Look-ups in named tables: a row name and a column name give one cell, copied from the table.

Mir:
|  | Dev | Makagag | Sogi | Fik | Luko |
|---|---|---|---|---|---|
| Fepuz | 448 | -70 | 297 | 18 | 19 |
| Gugule | 115 | 69 | 208 | 200 | -30 |
| Lepuba | -310 | 372 | 32 | 369 | -249 |
| Div | -277 | 89 | 69 | 374 | -300 |
| Tagenod | 430 | -89 | 97 | -229 | 642 |
| Rorif | -601 | 264 | -400 | 202 | 621 |
| Muve | -362 | 290 | -251 | 147 | 151 |
| Filutu | -603 | 340 | -337 | 214 | 745 |
| Vik | -528 | 319 | -400 | 135 | 863 |
| Lub | 913 | -55 | 508 | -86 | 174 |
| Nug | 287 | 76 | 322 | 200 | -495 |

Makagag of Div: 89
Makagag of Muve: 290
Luko of Gugule: -30
Dev of Nug: 287
Dev of Vik: -528
Fik of Tagenod: -229
Fik of Nug: 200
Makagag of Nug: 76
Sogi of Rorif: -400
Row with the largest Makagag: Lepuba

Table Pel
         Fel  Vipokem  Gazalap  Gegoko  Fuselav  Pekore  Lisas  Vugur
Mivalad   91      104       99      92      114     119     84    117
Bod      108       91       96     111      129     100    166    109
Siti      97      101      108     119       94      91     86     87
Gikeb     87      102       86     102       98      67     83    126
Vunug     99      112       92     109       95      99     79     92
Fiv       91      101      116      89       95     134    153    102
Silokog  114      116      101     117      111     101    127    110
Fozate   113      102      104     152      104     101     35    107
Dig      105      103      101     134       81     102    137    110
Rizo     101      101      105      93      109      91    131    111
Dopapod  110       99      106      86       73      95     72    120
Zor      121      108       86      93      100      94    221    118
Maku     101      109      104      72      125     104     94    106
Zizuter  107       96      100      90       89     122     91    102

Gegoko of Bod: 111
Fel of Rizo: 101
Gazalap of Fozate: 104
Vugur of Mivalad: 117
Gegoko of Vunug: 109
Gegoko of Gikeb: 102
Gegoko of Zizuter: 90

Dibofe =
            Mig      Vis   Famir
Num      35.932  -15.998  65.558
Diguzu    1.706   35.486  73.122
Duni    -44.266    3.863  34.402
Zur       2.597   58.624  34.161
Ves     -41.464  -89.974  19.704
Gulane  -60.377   88.677  30.388

Famir of Ves is 19.704
Mig of Gulane is -60.377
Vis of Diguzu is 35.486
Vis of Num is -15.998
Famir of Num is 65.558
Vis of Ves is -89.974
Mig of Diguzu is 1.706
Famir of Duni is 34.402
Famir of Gulane is 30.388
Vis of Gulane is 88.677
Mig of Zur is 2.597
Vis of Duni is 3.863
Famir of Zur is 34.161

Mego =
	Nenutak	Zeda
Fakas	86	51
Fop	193	129
Zosa	68	180
Kan	63	219
Zita	113	132
Tet	184	82

Zosa, Nenutak: 68
Fop, Nenutak: 193
Tet, Zeda: 82
Fop, Zeda: 129
Zosa, Zeda: 180
Fakas, Nenutak: 86
Kan, Nenutak: 63
Row with the largest Nenutak: Fop

Zifi
columns: Lof, Lan, Bov, Dor, Paz, Bisume
Liso: [124, 189, 76, 99, 46, 156]
Kavupa: [98, 198, 61, 133, 50, 134]
Muk: [122, 196, 75, 107, 47, 156]
Zib: [124, 187, 77, 97, 45, 156]
Lus: [74, 59, 30, 19, 32, 39]
Fod: [116, 200, 72, 116, 48, 151]

What is the Bisume of Zib in Zifi?
156
What is the Bov of Muk in Zifi?
75
What is the Dor of Muk in Zifi?
107
What is the Lan of Fod in Zifi?
200
What is the Lof of Muk in Zifi?
122
What is the Bov of Lus in Zifi?
30

Dor =
	Bizula	Fubaf	Papos	Bakisa	Dalibev
Bugita	-0.46	-0.03	0.20	0.18	0.03
Tofonos	0.38	0.12	0.15	0.17	0.09
Rodab	-0.26	0.08	0.24	0.11	-0.02
Lega	0.97	0.12	0.15	0.08	0.24
Sapez	-0.34	0.23	0.01	0.01	0.11
Zusisur	0.29	0.10	0.10	0.06	-0.14
Lubaz	-0.71	0.09	0.12	0.22	0.01
Gokisel	0.81	0.15	0.09	0.09	0.05
Vek	-0.31	0.24	0.04	0.18	0.22

Fubaf of Rodab is 0.08
Bizula of Vek is -0.31
Dalibev of Lubaz is 0.01
Bizula of Sapez is -0.34
Papos of Lega is 0.15
Fubaf of Bugita is -0.03
Papos of Rodab is 0.24
Fubaf of Zusisur is 0.10
Dalibev of Lega is 0.24
Papos of Sapez is 0.01
Fubaf of Lega is 0.12
Bakisa of Lubaz is 0.22
Fubaf of Gokisel is 0.15
Bizula of Rodab is -0.26
Bizula of Zusisur is 0.29
Bizula of Tofonos is 0.38
Papos of Zusisur is 0.10
Dalibev of Bugita is 0.03
Which row has the largest Bakisa? Lubaz

